These are the activations of a small neural network, seen along a few directions. Each row is one input.
In each table, some parts of the input vary, and every possible input appears once, in random order.
Descriptions start from the smaller parts, as in this example, which fits no table here: one of 8 places around a ring, together with either a single point or one of 11 places around a ring or (one of 3 separate values, together with one of 6 places along a line).
Shared parts are said once, and a part with two or three values counts as separate values.
In the rows, zero is written as 128.

Other details of the inputs shift rows strongly along two fixed directions, in all tables alike. That doesn't count.

Table:
r1: [141 134 143 130 156 114 115 137 132 128 141 140 137 126 160]
r2: [183 101  65 129 133 159  85 113 153 150 117 144 136 131  91]
r3: [194 114  78 101 154 130 102 120 128 174 120 145 149 138  85]
r4: [128 164 127 136 196 119 142 153 101 116 121 234  54 110 165]
r5: [111 111 189 107  94 101 128 133 147 117 154  51 187 142 161]
r6: [112 125 117 132 112 137 138 116 127 120 111 142 123 126 112]
r7: [170 127  71 137 140 160  99  96 141 161 126 147 130 129  74]
r8: [160 118 134 116 132 113 120 125 132 129 126 112 130 138 144]
r9: [129 120 116 145 120 132 104 122 157 128 144 127 145 134 146]
r10: [208 110  80 113 146 125 106 105 122 164 108 137 144 132  91]
r11: [106 147 116 136 118 148 139 123 126 142 135 135 121 126 102]
r12: [135 165 138 138 180 131 150 122  89 127 115 208  75  98 117]
r13: [141 121 145 111 137 127 131 136 118 121 117 135 125 117 128]
r14: [ 72 172 175 136 165 114 184 151  76  91  99 199  67  97 159]
r15: [114 139 125 140 116 146 138 107 125 127 127 141 117 120 101]
r16: [101 118 168  93 100 119 139 138 131 129 123  30 185 149 121]
r17: [ 66 167 152 168 138 124 171 144 105  78 113 197  46 106 188]
r18: [155  99 108 139 166  93 110 129 104 137 151 117 128 133  94]
r19: [124 112 178 115  88  99 128 133 143 126 151  38 188 144 164]
r20: [185 103  79 145 131 134  85  98 160 144 142 172 138 129 123]
r21: [114 127 113 130 120 135 123 134 147 123 136 141 115 139 141]
r22: [119 130 109 141 108 134 142 118 121 125 107 133 119 125 119]
r23: [120 166 107 168 149 145 152 114  99 125 112 205  64  99 119]
r24: [199 110  90 110 163 141  91 125 133 154 116 145 136 126 101]
r25: [184 107  66 138 130 135  79 112 165 162 152 159 149 139 119]
r26: [ 17 154 187 135  90 134 181 174 115  85 127 107 108 117 169]
r27: [ 50 167 217 127 104 113 191 147  91 102 126  69 124 117 153]
r28: [167 124 118 119 149 113 104 134 139 151 152 143 150 133 143]
r29: [ 96 135 181 102 104 127 143 131 127 134 137  30 176 141 113]
r30: [100 134 173  93  95 124 144 136 128 146 148  32 182 146 108]
r31: [122 119 122 134 118 133 122 117 146 109 128 147 111 133 140]
r32: [105 134 106 129 116 139 138 132 127 134 119 140 125 131 114]
r33: [171 111 125 108 146 119 108 117 139 130 129 137 130 137 130]
r34: [206 106  89 108 166 130  81 114 149 153 127 139 138 144 114]
r35: [ 86 103 161 113  62 138 136 132 150 107 130  49 167 138 126]
r36: [114 106 166  83  86 124 129 153 141 137 140  26 191 148 124]
r37: [ 64 165 152 166 131 135 177 153  94  82 103 191  53  91 171]
r38: [192 109  72 154 127 130  89 100 153 149 138 163 134 129 129]
r39: [113  97 100 155 128 107 111 121 114 124 155 106 122 134  97]
r40: [ 86 168 175 145 157 118 179 163  77  90 103 185  61  91 176]
r41: [ 82 111 155 117  79 132 125 132 164 108 139  42 163 156 146]
r42: [136 122  89 131 126 146 116 115 137 139 111 134 134 134 100]
Each input here is: one of 2 separate values, together with either a single point or (one of 4 places along a line, together with one of 5 places along a line).
Changing only the choice among 2 separate values turns r11 into r30. The same change can be made to r15. Which row results?
Answer: r12
Changing only the choice among 2 separate values turns r8 into r17. The same change can be made to r19. Which row results?
Answer: r38
Change only the place on the line of 5 in r21. List by row number the other rows that result.
Answer: r11, r25, r26, r32
Change only the place on the line of 4 in r42. List by row number the other rows that result.
Answer: r6, r22, r32

Table:
r43: [102 138 138 130 132 143 139 123 123 113 117 132 114 123 113]
r44: [138 135 154 110 125 131 142 134 127 112  99 139 120 120 156]
r45: [103 155 127 133 116 149 146 134 123 134 117 138 126 118 127]
r46: [123 133 150 139 140 113 134 138 121 121 148 135 125 119 144]
r47: [106 124 124 149 117 128 133 127 122 110 129 127 100 125 133]
r48: [223  74  30 141 132 130  71  89 150 165 127 153 145 139  75]
r49: [193 142  51 134 174 158 108 106 126 162 112 240  85 115  86]
r50: [152 109 139 118 102 109 107 105 151 147 157  50 188 153 124]
r51: [ 97 131 133 145 127 139 128 122 137 109 131 136 113 126 128]
r52: [114 129 143 126 142 111 123 143 119 120 142 138 124 124 149]
r53: [118 136 142 111 155 121 138 156 117 126 121 128 119 132 139]
r54: [128 151 155 130 145 113 144 121 107 132 129 127 124 123 136]
r55: [133 127 148 124 121 127 132 132 140 107 115 143 120 123 173]
r56: [128 139 157 126 145 118 145 139 107 129 133 131 125 116 128]
r57: [109 124 125 139 119 120 150 130 106 114 111 130 115 120 119]
r58: [147  99 141  87 109 118 106 129 137 150 140  52 188 148 107]
r59: [127 112 113 122  73 146 107 118 167 152 144  61 189 148 115]
r60: [111 132 130 134 122 132 144 128 109 115 115 122 102 121 117]
r61: [ 97 141 127 137 113 139 137 129 140 124 137 146 117 130 135]
r62: [114 130 134 124 151 116 128 155 130 118 136 132 120 136 154]
Changing only one part turns r53 into r62. The same change can be made to r44. Which row results?
Answer: r55
What is each input in this table made of?
Answer: one of 2 separate values, together with either a single point or one of 4 places along a line or one of 5 places along a line
